Each row below holds a small network's activations on one input, seen along a few directions.
In each table, some parts of the input vary, and every possible input appears once, in random order.
A made-up example of a description, with smaller parts first: ring(5) and (point or line(9) or (values(3) and line(6))).
Shared parts are said once, and a part with two or three values counts as separate values.

Other details of the inputs vary at random and push rows far along two fixed directions, the same in every table; ignore that.

Rows:
R1: [ -1   4  -7 -12   6   1   5   0   8   8  -1 -13   6]
R2: [ 20  -5  -1   6 -30 -16 -16 -14  17  15  14  14   2]
R3: [ 13 -12  -3  12 -31 -12 -13 -11  15  16  12  15  -6]
R4: [ 22   0  -4   5 -26 -10 -34 -10  13   7  10   6   0]
R5: [ 4 10 -2  0 10  5  3  5  7  9 -4 -9 12]
R6: [-10 -10   8  -3 -13   0   0 -12   6   2   3  17 -13]
R7: [  7   1  -4  -1  21   1  -2  11   3   1  -7 -11   0]
R8: [-19  15  26  -6  14  14   2  -5 -30 -26  -1  18 -23]
R9: [  0   4  20   1 -20  -5 -17 -22   8  -6   5  37  -3]
R10: [-5 -6 -1 13  3 -1 18 14  4  2 -9 -8  8]
R11: [ -5  -9  -2   7  -4   2  18  13  -1   2 -16 -11   7]
R12: [  5  -1  -5 -10 -10  -5 -16  -9   9   0   5  -5  -3]
R13: [  6   9 -10   4  11   3  11  13 -13  -5  11 -10  -9]
R14: [  3  -6  -6 -13  17  -2   2   6   4  -2  -4 -15  -6]
R15: [  4   0  -8  -3  21  -2   0   8   6   0  -3 -11  -4]
R16: [  7   1   1  -2   1   5  12   6   5  10  -8 -11  15]
R17: [  0  -1  -2  -8   4   0  14   3   9   9   1 -11   8]
R18: [  0   8  -8  -2  13   2  -3   7   9   1   0 -14   5]
R19: [-8 -8 -4 10  1 -5 17 14  8  5 -3 -7  5]
R20: [ 10  11  -5   7  11   3  10  13 -16  -3   7 -12  -7]
R21: [  5   2  -8  -5   9   5  12   9 -13  -8  13 -17 -11]
R22: [  5   5  -4   0  -9  -5 -11  -8  11   8   5   4   2]
R23: [  0   2 -11  11   9  -1   5   5 -17  -1   2 -10  16]
R24: [  9   3   1  -6 -15   0 -13  -6   5   9  -3   3   7]
R25: [ -8  -2  14   4 -24  -6 -23 -28 -24 -15   4  30  -3]
R26: [  7 -11   0   6 -19   3  -1  -5   4  10  -6   5  -1]
R27: [ -8   0   3   6 -17 -10 -20 -22 -15 -16  12  35  -5]
R28: [-49  14  43 -26  48  27   3  -6 -20 -44 -25  37 -22]
R29: [ 0 -3 -1 10  8  7 16  9  7 10 -6 -7  6]
R30: [ -5  -5 -15  -1   6  -3   9   1 -14  -3   5 -14  10]
R31: [  3   5  -1  -7   7   8  -6   9   1   2  -8 -17   8]
R32: [-11 -13  -5   1  -2  -4  20  11   5   4  -4 -10   1]
Each input here is: line(4) and (values(2) or line(6)).
Changing only the line(4) part turns R3 into R29. The same change can be made to R18. Which row results?
> R4
Which other rows does R23 become when the values(2) part takes its other values? List them by row number.
> R20
List by row number the other rows that have the line(4) part in common with R12.
> R1, R6, R14, R17, R21, R30, R32

Rows:
R33: [  9 -13 -13   1 -15 -11   7  -1  11  13   5 -12   6]
R34: [ 24  -8 -16  12 -29 -14 -12  -7  -9  14  13 -10  17]
R35: [ 24  -5 -12   7  -8  -5  -5   7   0   8   3 -12  -1]
R36: [ -4  11 -13  -9  37   8  17  24  -3  -1  -6 -35  13]
R37: [-30   8  26  -6  24  11   3  -8 -18 -28  -7  31 -22]
R38: [-32  11  31  -7  15  18  12  -5  -2 -23 -13  32  -9]
R39: [ 15  -3  -4   8 -12  -1  -3   3  15  19   2 -11   9]
R40: [-17  12  -7  -8  57  25  41  36 -14  -9 -23 -42  11]
R41: [ 27  -6 -14  11 -22 -10  -9   2   1  19  15  -8  -7]
R42: [ 11  -4 -15   0  -8  -6  -9   0  14  17  -1 -11  12]
R43: [ -7  -7  15  -5 -20  -6  -8 -16   1  -3  -1  25 -10]
R44: [ 21   7 -13   1  -4  -8  -8   5   6  12  13 -12   3]
R45: [-41   8  27  -6  16  11  16 -11   0 -27  -7  33 -14]
R46: [  0   4   9  -5 -11  -2 -22 -12  -5 -11   2  13 -11]
R47: [ -6  -5   1  -4 -12  -4 -16 -12  -5 -13  11  16 -15]
R48: [ 22   2 -14   1  -1 -11 -11   5   6   9  10 -12   5]
R49: [  1  -1   4   0  -9  -5 -18 -16  12   1   1  23  -1]
R50: [ 15   3 -14  17 -14  -5   1   2  -9  11  11  -8  15]
R51: [ 14 -10 -17  -1 -10  -7  -2   2  -1   8  14 -16   0]
R52: [ -5  -5  11  -3 -20   0 -13 -10   4  -5  -5  22  -5]
R53: [ -4  -5  16  -6 -20   1 -11 -16   2  -6  -4  27  -6]
R54: [-12  -1  -5   3  37   9  40  31   3   7 -16 -30  14]
R55: [ -3  11 -11 -13  40  10  22  22  -5   0  -5 -36  15]
R56: [ 16 -10 -18   7  -6  -9  -3   5   2   7  13 -12  -2]
R57: [ 21  -2  -9  -2  -9  -5  -9   1   0   9   6 -19   3]
R58: [ 16  -3 -15  18 -11  -9  -2   2  -9   9   7  -8  16]
R59: [-32   6  30  -7  18  15   7  -6  -3 -25 -16  34  -9]
R60: [-15  13  -5  -4  46  18  33  22   8   6 -14 -26  18]
R61: [ -7  -2  13  -2 -16   0 -19 -15   6  -3  -4  20  -4]
R62: [ -7   2   5   7 -18  -5 -16 -16 -16 -11   4  20   3]
R63: [  1  -4  11   4 -14  -2 -17 -13  10   1  -1  20  -3]
R64: [ -1  -5   9  -5 -14  -3 -14 -15 -11  -8   6  18 -17]
R65: [-15   5  -1   2  38  14  45  31   2   7 -15 -30  13]
R66: [ 24   2 -12   7 -11  -2  -2   7   0  11   6 -11  -3]
R67: [ 10 -12 -13   9 -12 -13   6   3  15  12   4  -9   5]
R68: [ 24 -12 -10   3 -26  -8 -13  -5  14  24   3 -13  11]
R69: [-32  12  30 -17  22  19   3 -13 -20 -36 -13  31 -18]
R70: [ -8  14  15  -3  12   8  -2  -3  -7 -13  -1  10 -11]
R71: [  7   2   8   1  -9  -5 -21 -11  -2  -7   5  14 -11]
R72: [-12  -1  -9   0  29   8  36  30   1  10 -17 -35  15]
R73: [ 15  -4 -17   7  -9  -6   1   5   2  11  17 -12  -4]
R74: [  6  -7   4   0 -27  -9 -25 -15  -7  -4   9  19 -18]
R75: [-46   5  26 -12  16   9  10 -13  -4 -31 -12  33 -14]
R76: [ 14  -4 -13  -3  -8  -6  -6  -4  13  18   1 -11  13]
Changing only one part turns R74 into R64. The same change can be made to R47. Which row results?
> R51
What is each input in this table made of?
> line(4) and (point or (values(2) and line(5)))
List by row number the other rows that have the line(4) part in common with R48.
> R35, R37, R49, R54, R56, R58, R59, R63, R67, R71
Which other rows does R68 become when the values(2) part takes its other values? List them by row number.
> R57
A walk changes only the line(5) part. It starts at R45 and steps to R65. List the rest of the walk in order.
> R38, R39, R60
Which other rows does R76 become when the line(5) part takes its other values? List them by row number.
> R33, R43, R53, R68

Rows:
R77: [  7   1  11 -10 -17  -2 -24 -16  13   6   2  18 -10]
R78: [ -1  -2  16  -4 -39 -12 -42 -40   2 -10   7  41  -1]
R79: [-8 -8 -5  3 -5 -4 11  4 -9  4 -6 -8 12]
R80: [-20  15   2  -4  51  17  22  15 -31 -24   3 -12  -9]
R81: [ 28  -8 -24  21  -6  -7  11  22  13  28   2 -35  13]
R82: [ 31  -5 -23   6  -9 -10   7  17  20  31   6 -31  12]
R83: [-5 -9 -6 -1  3 -4  9  3 13  3  3 -6 -7]
R84: [ 10   9   1  -3 -10  -6 -27 -11 -17 -15  21  17 -15]
R85: [ 28 -15 -28  -3  -9 -10  -8   9  23  30   4 -33  11]
R86: [ -3   5  12  -3  -2   7 -12 -13   0  -5  -7  16   6]
R87: [ -7   0   6  11 -13   1  -3 -11  -3  -4   3  21  -2]
R88: [ 36  -5 -25  15  -8 -11   3  20  16  31   2 -31  19]
R89: [-20  -8   4 -10  20   7  24  13   4  -9 -10 -11  -7]
R90: [-28  30   9 -19  53  25   7  11 -27 -34 -13 -11  -8]
R91: [-14  11   4   1  27  14  22   9  -4  -4 -11  -4  15]
R92: [  0  -5  18   2 -37 -11 -25 -28   9  -6  13  44 -25]
R93: [ -9  -5  12   6 -41 -16 -30 -34  -3  -9  13  44  -8]
R94: [ -9  10  13  -5  27  13   5   7   2  -3 -18  -2   7]
R95: [-33  16  15 -14  56  22  30  10 -41 -37 -11  -2 -17]
R96: [ 24  -5 -30  10  -8 -13   8  12   8  27   7 -37  32]
R97: [  2  -9  10  -7 -37 -17 -34 -31  16  -6  13  43 -21]
R98: [ 32 -14 -25  16 -12  -8  12  26  10  30  -1 -39  15]
R99: [-36   6  20  -4  26  22  26   5 -18 -21 -20  14  -1]
R100: [ -5  -5  12  -3  -9   3   8   0   4  -3  -2   5 -12]
Changing only one part turns R91 into R86. The same change can be made to R82. Which row results?
> R77
What is each input in this table made of?
> line(4) and (point or line(5))
Which other rows does R98 become when the line(5) part takes its other values? List them by row number.
> R79, R89, R99, R100
Which other rows does R97 become when the line(4) part takes its other values? List them by row number.
> R83, R85, R89
Which other rows does R96 become when the line(4) part takes its other values? List them by row number.
> R78, R79, R93
